These are the activations of a small network on made-up records, seen along a few directions, one row for each record.
After each row come some of the record's fields: T, N, H, F, V.
A field that a record lacks is left out.
Other fields move the rows too, some of them a lot.
In the rows, zero is written as 500.
Strong random noise was added to every row along 3 fixed directions; ignore it. To show where, here is one row again and again, with new noise each time:
[445 303 227 413 726 549 492 382 485 519 546 451 318 287 505 383 787 630
 602 706 594 155]
[430 444 464 442 633 579 441 468 499 499 624 492 479 472 546 522 538 499
 575 637 543 414]
[431 581 511 528 492 543 476 403 477 520 582 441 589 515 516 595 585 493
 483 518 483 557]
[418 680 498 647 425 503 509 296 505 505 551 413 732 506 523 666 755 573
 356 358 445 629]
[432 491 409 505 577 542 482 382 491 511 571 448 518 433 521 532 682 557
 507 560 520 420]

[600 365 462 433 461 548 422 514 510 488 572 398 426 469 479 473 544 579
 483 501 503 586]	{T: t2, N: n3, H: h2, F: f2, V: v2}
[615 591 662 474 428 402 576 643 509 537 312 591 561 656 512 527 288 385
 512 449 471 694]	{T: t6, N: n6, H: h2, F: f3, V: v3}
[511 554 322 354 347 488 566 496 405 645 353 333 269 472 276 448 473 483
 510 593 437 414]	{T: t6, N: n2, H: h2, F: f1, V: v1}
[477 530 546 552 336 505 489 507 409 474 533 309 494 503 525 511 559 459
 471 458 551 656]	{T: t5, N: n6, H: h2, F: f3, V: v3}
[623 560 498 475 490 537 529 443 527 590 408 587 502 480 437 513 546 537
 439 497 445 467]	{T: t1, H: h2}
[568 500 484 275 475 416 591 583 397 610 303 574 279 587 372 389 278 427
 611 698 424 387]	{T: t6, N: n2, H: h1, F: f2, V: v4}
[490 560 484 475 334 452 607 500 372 546 401 397 456 528 345 467 406 382
 584 606 438 574]	{T: t2, N: n4, H: h1, F: f3, V: v2}
[486 517 324 543 372 415 685 484 351 624 217 392 285 395 332 344 608 486
 626 619 487 305]	{H: h2}
[551 510 598 534 455 497 437 549 545 482 525 557 537 519 477 491 423 453
 478 483 458 584]	{T: t1, H: h2}
[245 438 481 547 722 489 510 571 546 386 603 609 566 499 592 560 426 420
 651 597 583 215]	{H: h1}
[352 678 521 493 363 559 529 432 422 605 492 400 523 523 423 675 546 424
 477 547 496 484]	{T: t1, H: h2}
[500 401 491 384 673 572 517 582 538 500 582 573 440 524 543 512 358 506
 559 657 544 375]	{T: t6, H: h1}
[591 415 350 454 388 484 568 387 382 637 398 388 311 361 334 383 589 601
 450 528 530 525]	{T: t2, N: n1, H: h1, F: f2, V: v1}
[495 604 640 443 480 582 475 549 506 535 547 528 584 588 577 581 394 442
 497 439 475 663]	{T: t5, N: n6, H: h2, F: f3, V: v3}
[531 510 510 323 478 581 477 539 498 547 537 551 358 509 469 484 422 386
 572 640 511 500]	{T: t1, N: n6, H: h2, F: f3, V: v3}
[610 491 589 530 419 403 534 602 494 442 423 495 481 545 518 443 430 456
 464 415 541 692]	{T: t3, N: n6, H: h2, F: f3, V: v3}
[379 541 442 435 508 387 658 518 375 575 285 516 383 465 334 514 407 382
 682 715 517 288]	{T: t2, H: h1}
[425 357 519 475 745 552 424 584 584 404 690 640 573 490 594 536 423 503
 567 553 554 390]	{T: t2, H: h1}
[642 372 341 510 409 460 477 423 511 486 497 394 321 310 477 292 753 649
 412 403 535 533]	{T: t3, N: n6, H: h2, F: f3, V: v3}
[446 530 436 549 530 488 398 410 508 421 670 482 596 432 575 581 674 558
 394 412 542 520]	{T: t1, N: n6, H: h1, F: f3, V: v3}
[437 564 621 708 408 436 491 471 530 390 517 424 712 521 635 585 682 563
 369 272 525 676]	{T: t5, N: n6, H: h2, F: f3, V: v3}
[530 503 481 470 290 405 545 539 387 535 353 368 372 502 372 364 410 317
 619 628 477 521]	{T: t3, N: n4, H: h2, F: f3, V: v2}
[525 606 503 496 369 546 511 395 470 610 510 401 503 480 496 609 557 516
 468 476 474 600]	{T: t2, N: n6, H: h2, F: f3, V: v3}
[466 411 392 589 475 455 487 530 484 470 512 402 513 453 530 503 573 513
 552 506 544 426]	{T: t6, H: h2}
[575 434 618 736 374 430 468 658 456 312 464 385 621 519 576 459 402 436
 498 398 552 706]	{T: t6, N: n4, H: h2, F: f3, V: v2}
[362 369 687 435 764 592 320 687 604 378 743 690 542 631 666 594 153 368
 659 687 601 424]	{T: t1, H: h1}
[460 721 481 591 328 439 487 351 476 529 510 290 543 475 462 681 634 449
 414 394 469 617]	{T: t4, N: n6, H: h2, F: f3, V: v3}
[676 428 648 381 685 567 506 603 687 496 478 782 615 612 528 464 520 706
 432 436 453 475]	{T: t5, N: n2, H: h2, F: f1, V: v2}
[315 699 461 655 456 479 588 323 476 552 466 446 629 549 513 674 637 492
 476 438 443 400]	{H: h1}
[476 462 464 495 403 507 431 626 289 448 620 289 275 489 460 465 276 248
 675 642 566 614]	{T: t2, N: n5, H: h1, F: f3, V: v3}
[428 382 482 661 556 433 420 570 556 329 609 500 601 501 572 608 563 497
 491 369 618 427]	{T: t6, N: n2, H: h2, F: f1, V: v3}
[249 573 549 442 531 504 553 583 418 532 532 535 468 602 468 593 232 246
 726 708 512 318]	{H: h1}
[562 625 492 552 509 419 584 382 546 555 402 530 571 500 394 489 646 596
 347 360 379 583]	{T: t3, H: h1}
[371 650 421 655 344 449 561 330 464 451 542 388 622 516 544 669 608 480
 479 405 478 571]	{T: t6, N: n5, H: h1, F: f3, V: v3}
[492 477 739 516 592 528 435 644 654 423 619 664 696 667 601 581 309 423
 489 441 491 668]	{T: t3, H: h2}
[442 517 514 464 417 546 498 420 459 502 552 409 459 472 556 501 552 584
 428 517 509 548]	{T: t4, N: n6, H: h1, F: f3, V: v3}
[442 696 515 504 379 481 481 390 430 523 517 428 502 537 461 660 522 526
 429 470 468 563]	{T: t4, N: n2, H: h1, F: f4, V: v3}

Here are new rows. What are their fields?
[451 592 729 670 406 503 463 618 530 366 508 452 726 626 601 599 426 459
 447 361 513 793]	{T: t5, N: n4, H: h2, F: f3, V: v2}
[342 404 359 480 665 494 541 525 478 474 547 543 418 432 506 447 489 432
 662 648 551 175]	{H: h1}
[633 392 456 571 327 379 515 625 437 504 422 353 370 461 425 341 426 435
 538 576 505 593]	{T: t6, H: h2}
[507 397 582 472 720 575 405 594 687 423 633 641 553 578 663 574 372 545
 538 564 559 430]	{T: t6, H: h2}
[447 394 442 491 468 497 506 497 417 489 468 360 326 442 466 350 508 486
 567 670 573 435]	{T: t3, N: n4, H: h1, F: f3, V: v2}
[395 443 406 387 647 642 354 454 526 421 779 496 436 420 615 535 537 550
 478 547 623 433]	{T: t1, N: n6, H: h1, F: f3, V: v3}
[448 567 669 528 402 487 357 520 493 434 658 460 581 641 597 618 300 377
 496 469 540 738]	{T: t3, N: n6, H: h1, F: f3, V: v3}
[509 487 575 422 537 614 427 605 570 441 615 546 530 520 533 512 344 425
 528 563 550 568]	{T: t1, N: n4, H: h2, F: f3, V: v2}
[568 489 451 372 289 511 544 506 235 688 361 345 183 496 254 346 312 271
 638 732 440 543]	{T: t1, H: h1}
[455 613 533 662 645 592 458 355 639 426 604 576 708 527 619 651 746 710
 249 318 545 551]	{T: t1, H: h1}
[371 399 324 454 695 476 557 459 495 494 478 556 467 376 476 483 646 564
 577 590 563 193]	{T: t2, H: h1}
[546 302 363 447 597 403 450 537 484 428 547 500 361 407 532 340 548 500
 564 605 600 375]	{T: t3, N: n6, H: h1, F: f3, V: v3}
[541 528 577 618 483 532 400 550 553 442 595 491 559 525 502 535 462 442
 415 398 528 698]	{T: t1, H: h2}
[479 615 473 587 445 566 495 376 465 534 535 426 520 500 494 584 623 596
 379 473 515 524]	{T: t1, H: h1}
[372 645 449 558 359 474 506 369 393 568 480 376 504 488 419 598 583 464
 481 529 466 461]	{T: t1, H: h1}
[530 608 373 559 394 490 661 402 458 613 327 436 479 455 398 447 699 539
 429 436 424 442]	{H: h2}
[297 707 397 602 457 458 645 332 471 556 437 489 642 514 448 639 674 476
 466 431 444 365]	{H: h1}
[422 560 441 523 445 513 576 463 468 592 442 438 453 515 465 520 543 436
 563 559 459 387]	{H: h2}
